A small network was trained on invented records. Each row is its activation on one of them, seen along a few directions.
After each row come some of the record's fields: Dit, Ranab, Surul, Mipuz, Ger, Foz.
A field that a record lacks is left out.
The largest differences between rows may come from other fields.
Strong random noise was added to every row along 22 fixed directions; ignore it. To show where, here is one row again and again, with new noise each time:
131 243 -44 223 48 273 -405 183 177 214 452 81 -126 348 -97 22 -327 331
 569 -351 -294 238 -360 525 527 -258 -266 19 52 -163 294 -67 1 341
-87 252 -682 -89 320 -46 530 325 -221 172 -2 147 -257 -27 -181 -449 -334
 417 -115 403 366 -136 -291 -384 9 -29 198 -216 -82 -428 -401 -115 -456
 -78
-438 882 201 122 301 43 495 215 416 -255 -138 284 231 -164 -41 -180 -231
 375 165 59 185 102 0 95 151 -226 582 182 -167 -168 134 -248 117 28
252 -17 419 204 -119 213 226 -248 194 483 140 505 -155 -254 299 160 48
 -438 -48 -593 -581 118 -47 335 -2 -148 134 131 87 -517 406 11 18 585
-164 -462 -310 198 -43 -327 -814 487 207 625 266 -486 -334 -188 367 282
 -289 70 -204 105 60 267 69 -289 -136 -603 -197 -181 505 -127 163 292
 272 -133
-52 301 137 2 345 -271 165 659 19 -118 -190 -420 -145 -505 739 -330 -4
 74 -123 -331 133 -16 426 280 -234 330 36 21 49 -198 170 245 114 -32
9 -22 -397 -361 189 -114 111 -303 202 -46 40 -97 80 143 120 -553 -107
 364 -507 -68 -163 -549 362 244 -338 -341 26 -1 -481 -114 -307 -395 -60
 -222
370 173 -390 132 105 324 -431 557 54 190 -100 -522 62 319 256 -119 154
 333 -390 -498 44 -366 -27 -111 -191 413 333 171 274 -238 -162 446 108
 462
435 -250 126 456 -141 313 46 176 61 423 54 -51 650 -93 -376 -264 -126
 -191 -24 -113 208 -172 -3 -58 282 -316 -228 102 -485 7 -27 -528 440 101
-320 -187 119 55 542 429 29 -20 -4 -238 201 -226 -78 -25 476 -186 266 5
 -38 -121 -171 -375 160 267 -19 292 -108 667 138 136 389 455 -78 -234
311 -92 -222 78 237 -412 65 303 173 -420 209 -447 -370 -229 197 -233 -70
 -1 -397 566 364 -80 15 130 -385 53 -377 -196 -195 298 155 -292 226 -222
19 730 154 -444 -304 29 532 -146 -235 -125 109 -149 -50 303 -222 -366
 -118 -127 351 186 -114 183 486 -202 -151 264 352 -183 -263 -132 -503
 254 -326 716
-168 -497 -5 315 5 -149 291 -11 179 694 571 413 -235 -224 95 -35 -224 89
 -136 145 -211 -172 726 -118 110 -368 -483 370 -108 -340 227 -55 80 150
-486 -74 394 295 40 345 -143 -173 -58 -147 58 438 314 87 -195 384 -3 -70
 449 -105 -206 257 75 -64 132 -305 13 218 128 143 122 21 104 -177
-166 63 231 -57 -141 -188 61 105 -138 269 -500 -265 102 73 -143 246 -39
 -496 227 164 -191 281 831 141 43 -142 171 103 -198 -466 -115 609 12 566
180 339 -170 -143 -290 -219 -216 -2 -404 587 -750 71 152 17 -167 274 179
 532 -77 -207 -111 -183 690 65 383 42 40 -319 455 -366 -288 -7 -558 -38
79 -115 -186 217 146 236 471 -303 -434 -97 -113 353 0 -409 -444 52 -497
 159 17 354 97 -410 163 52 278 -203 -35 -74 226 -546 36 -291 11 -369
57 -57 494 103 -307 206 253 -147 444 188 599 490 23 -298 -465 593 188
 -420 -13 -248 -149 -79 -537 -241 194 -46 -109 416 160 108 323 -149 171
 -200
84 398 259 -219 -394 10 -48 -374 207 219 -37 -453 -287 287 -223 47 -417
 -172 120 -403 -283 756 -359 24 -21 -315 315 92 -800 103 559 -266 -234
 682
193 -293 -191 245 -168 231 167 -83 -27 537 654 419 -50 -149 -30 -302
 -375 244 -129 -202 -160 -246 -234 -248 255 -141 -292 -114 44 -245 143
 -582 191 243
-196 178 -80 -43 496 -44 197 -173 -91 -113 -218 19 130 19 257 -651 442
 -294 114 703 -187 20 -428 301 33 -65 21 -267 22 179 -132 -536 4 203
276 122 232 52 -825 201 -815 -53 336 -298 344 -462 92 296 -175 576 -201
 30 -386 -387 190 239 173 -335 -311 -303 34 -465 -4 510 253 27 133 -124
278 -194 116 -89 123 124 -538 -203 53 367 85 -304 -107 2 356 125 146
 -196 236 -104 -411 20 -46 312 -140 -238 115 235 501 1 -90 357 212 203
-134 33 -26 486 195 -151 10 195 -317 72 -449 298 264 401 -76 -108 369
 -147 172 376 -373 332 401 348 271 -24 -422 -187 70 -185 111 4 -282 486

-228 -152 -102 -348 -12 196 -397 129 27 -2 74 -31 280 127 -248 107 -113
 -349 423 -318 -53 79 -879 129 232 -292 101 -251 17 -169 -365 194 141
 -301
Dit=v1, Ranab=e2, Foz=z3
-74 -517 -201 156 -167 -150 -191 286 535 316 304 294 -77 329 222 180
 -127 -170 -634 -124 81 636 -370 -385 -337 -803 -93 -34 -54 138 371 728
 -664 -413
Dit=v1, Ranab=e1, Foz=z2
-203 -556 46 16 74 283 -49 44 88 48 99 401 72 151 488 103 -56 -303 -96
 -216 -11 293 -413 -109 -99 -10 217 31 -126 55 201 568 -18 148
Dit=v2, Surul=n3, Mipuz=w1, Ger=l1, Foz=z3
-78 120 370 -123 -235 -54 278 175 -245 -25 -151 359 445 -514 378 -84 214
 66 -176 -492 -60 -355 522 15 282 522 -143 -287 528 -109 55 46 77 -199
Dit=v2, Surul=n1, Mipuz=w2, Ger=l1, Foz=z3
-541 464 83 -13 178 340 403 -139 -207 -31 -153 77 -96 -100 419 -549 212
 -2 108 87 71 -204 265 -123 2 413 419 -258 -289 -198 -139 -362 -107 491
Dit=v2, Ranab=e2, Foz=z3
-426 153 86 -339 -488 33 -56 192 -184 -60 -87 -65 274 -172 -542 484 -206
 -76 34 -958 -265 -302 37 -637 -171 412 436 12 192 -570 -524 -23 634 106
Dit=v2, Ranab=e1, Foz=z4
-417 -18 62 -34 -269 231 465 -318 -3 -309 431 -117 160 31 -534 -146 -579
 44 -180 219 135 86 -259 -827 27 -15 174 300 -343 282 400 -277 235 -8
Dit=v2, Surul=n1, Mipuz=w3, Ger=l1, Foz=z4
434 168 83 422 -20 360 235 257 -177 -389 322 -208 134 -5 -239 -213 -243
 -219 37 29 132 159 -223 -95 -106 39 -198 -33 135 32 186 103 -42 -81
Dit=v3, Surul=n1, Mipuz=w3, Ger=l1, Foz=z2
468 -106 -97 -246 -295 -115 179 223 348 287 215 -2 402 178 -67 -178 -84
 88 -357 -25 135 -234 -283 20 443 267 -96 71 -163 137 168 202 159 249
Dit=v2, Surul=n1, Mipuz=w2, Ger=l1, Foz=z3
-67 292 147 69 14 -57 207 120 -75 -100 645 -21 -272 -227 127 -381 -59
 190 234 13 124 144 245 -460 -556 -81 -224 -86 -82 343 -401 -555 -94
 -382
Dit=v1, Surul=n3, Mipuz=w1, Ger=l1, Foz=z2
-530 -120 -166 275 431 198 -183 35 -84 243 -776 -37 -156 59 180 413 238
 -130 -139 181 -93 199 -336 -98 105 60 589 406 253 -330 416 423 -70 367
Dit=v3, Surul=n3, Mipuz=w1, Ger=l1, Foz=z3
384 -153 85 -540 -500 -433 412 -320 -188 19 368 449 324 7 -53 -152 -257
 708 -119 -510 -257 -422 728 -117 61 420 -344 143 148 156 -323 139 -95
 -302
Dit=v2, Ranab=e1, Foz=z4
-166 134 -130 140 362 -465 -193 807 104 287 -474 -165 105 -161 64 109
 193 -46 236 -62 150 292 -147 3 -184 -70 161 117 40 -268 -477 156 214
 -56
Dit=v3, Surul=n3, Mipuz=w1, Ger=l1, Foz=z3
798 363 -127 469 -285 -140 452 363 162 140 286 253 -153 -115 -193 -54
 -698 312 -250 77 324 492 -438 -207 61 -237 50 -315 192 -272 437 50 -236
 178
Dit=v3, Ranab=e1, Foz=z4
692 133 -370 538 365 22 320 274 -111 -44 342 31 -285 -38 -80 -446 279
 -217 -395 -23 -183 -165 -179 245 -488 -94 -518 -156 241 -513 -36 -86
 -540 -163
Dit=v3, Surul=n2, Mipuz=w1, Ger=l2, Foz=z5
104 -58 2 -103 -242 -300 -83 351 -195 -360 108 87 452 114 -18 8 80 474
 -113 -458 -118 -139 -133 -239 16 715 -289 -116 381 353 -122 -52 310
 -221
Dit=v3, Ranab=e1, Foz=z5
487 -39 -237 220 -226 -212 38 196 662 400 574 -145 -19 187 8 -246 142
 -210 -809 159 -151 -103 -156 -164 -231 -310 -190 24 190 -165 241 183
 -13 298
Dit=v2, Ranab=e1, Foz=z4
-461 369 19 223 5 -32 53 125 128 -479 380 -134 -74 -264 11 -149 -240 -72
 -81 91 -267 -227 68 0 -45 94 44 -260 528 -513 260 -252 755 336
Dit=v1, Ranab=e1, Foz=z3
240 4 262 -235 -306 -91 525 -370 -52 -130 294 238 -325 8 77 158 -325 -79
 -75 121 -76 233 356 76 -65 112 -41 31 -94 -28 403 596 -502 54
Dit=v3, Surul=n3, Mipuz=w1, Ger=l1, Foz=z3
-359 -742 -96 74 165 -26 -110 -255 -376 -241 363 -198 23 247 100 -348
 -889 210 291 3 -263 594 -12 -485 -410 -296 -111 414 -379 341 259 65 500
 203
Dit=v1, Surul=n3, Mipuz=w1, Ger=l1, Foz=z4
123 77 425 196 -86 155 107 -258 187 -471 298 337 276 306 171 -40 -449
 153 223 -166 -137 719 -27 227 -61 -500 -3 155 -44 447 542 468 -306 -232
Dit=v3, Ranab=e2, Foz=z2
-734 441 -164 -408 191 -112 -200 -397 -6 -152 5 83 135 74 -382 122 -137
 114 420 70 -756 -83 -197 118 40 -516 360 21 841 -511 -441 7 187 -287
Dit=v2, Surul=n1, Mipuz=w2, Ger=l1, Foz=z4
-63 27 -70 244 -239 169 -287 111 -117 797 -75 -779 -24 89 10 -177 184
 -105 -179 -58 21 -51 384 -355 141 -27 -15 131 8 -240 120 212 -285 296
Dit=v3, Ranab=e1, Foz=z3
-743 450 -73 -477 350 -390 218 194 516 86 -502 -519 -9 -58 132 -289 -201
 101 55 308 14 -109 302 462 372 -197 464 411 -579 -310 164 42 283 300
Dit=v1, Ranab=e1, Foz=z2
11 -352 38 -76 39 638 136 -470 -134 449 366 -299 175 33 326 -607 222
 -727 -301 -40 -382 -164 -304 -234 -191 -221 155 179 226 -169 85 466
 -352 65
Dit=v2, Surul=n3, Mipuz=w1, Ger=l1, Foz=z3
-285 -72 -129 -28 233 354 409 -7 227 312 -68 -47 24 -291 454 -468 16 9
 -524 214 524 -258 -339 -651 -201 -4 727 126 -342 98 -8 -207 76 73
Dit=v2, Ranab=e1, Foz=z5
617 393 31 -248 -125 273 144 170 138 110 418 -14 -391 -352 269 -178 -154
 -43 11 -589 336 -121 -275 275 -32 20 27 -400 -78 -238 -58 94 -448 -170
Dit=v2, Surul=n2, Mipuz=w1, Ger=l2, Foz=z3

Which values does each new row have?
292 -44 50 -56 144 253 -147 -186 -90 -135 10 -248 -170 -161 463 -95 -25
 -93 158 642 248 -47 -235 372 396 99 100 -173 663 180 342 533 -19 66
Dit=v1, Ranab=e1, Foz=z3
-124 186 -89 -266 -108 -80 44 -304 411 508 377 -56 -150 2 400 -381 5 710
 -311 -189 -1 -427 560 -153 -45 -97 143 262 -165 109 -84 -199 -183 -34
Dit=v2, Ranab=e1, Foz=z3
-155 -39 1 340 -154 -162 -177 235 136 -170 -194 332 315 -132 -43 125 59
 -38 -400 -165 52 129 -144 -93 -73 -320 -136 -579 65 -45 132 -537 156
 -294
Dit=v1, Ranab=e1, Foz=z5
389 -731 50 137 358 531 -215 -581 71 210 -118 417 -30 64 482 2 53 -284
 130 184 61 -64 -255 426 -117 -441 266 125 -299 181 -62 -10 188 222
Dit=v2, Ranab=e1, Foz=z4
-37 -221 70 130 -204 112 275 216 552 399 342 485 257 146 -504 285 -183
 -145 40 63 268 -97 9 -252 297 -270 92 441 -493 -203 -124 257 299 279
Dit=v1, Ranab=e1, Foz=z3
-421 -12 -154 -169 95 -350 187 -17 -41 583 36 194 -545 115 -47 -53 213
 -311 305 241 -396 483 -627 -132 168 128 -77 -48 -298 -163 4 -404 -236
 662
Dit=v2, Surul=n3, Mipuz=w1, Ger=l1, Foz=z5
5 -108 262 -395 -627 -117 -300 -46 -141 508 -373 -795 204 157 -643 436
 74 -789 254 -506 -252 214 71 -197 26 48 161 189 -486 -314 -319 379 127
 401
Dit=v3, Ranab=e1, Foz=z3
-754 -95 -215 -52 226 100 -386 263 -230 -308 -108 -319 -90 127 240 102
 -472 173 51 -470 -155 506 -369 -266 -183 -142 263 1 228 -157 326 540
 -110 -304
Dit=v2, Surul=n3, Mipuz=w1, Ger=l1, Foz=z5
-97 115 368 1 -31 632 -205 -261 -229 307 192 -119 -220 -474 311 125 -266
 -370 599 150 289 387 -309 -59 188 -570 356 -391 487 -30 75 316 -410
 -507
Dit=v2, Surul=n3, Mipuz=w1, Ger=l1, Foz=z5
66 138 -62 -544 -124 -216 41 -58 293 149 36 -781 -244 55 -97 56 177 16
 -400 -155 -53 -220 -438 140 350 388 -69 469 -113 132 624 443 -454 -267
Dit=v3, Ranab=e1, Foz=z5
-211 -142 -165 -232 17 -855 216 61 390 -758 -56 246 -132 238 97 221 -155
 53 -689 82 -457 120 295 333 -478 48 -227 -17 -246 -61 402 53 267 28
Dit=v1, Surul=n3, Mipuz=w1, Ger=l1, Foz=z2
-166 258 80 -175 -40 145 301 -176 544 182 542 -196 -217 -254 161 -323
 347 -341 -450 48 5 -345 -392 -150 -66 -89 107 127 12 -12 191 -89 -195
 -135
Dit=v3, Ranab=e1, Foz=z3
40 -66 53 -23 -67 289 83 -313 206 582 90 -46 -461 -515 304 283 -196 -389
 -439 -122 -10 -20 -76 -393 -419 -490 694 138 436 -560 190 433 -155 39
Dit=v2, Surul=n1, Mipuz=w2, Ger=l1, Foz=z3
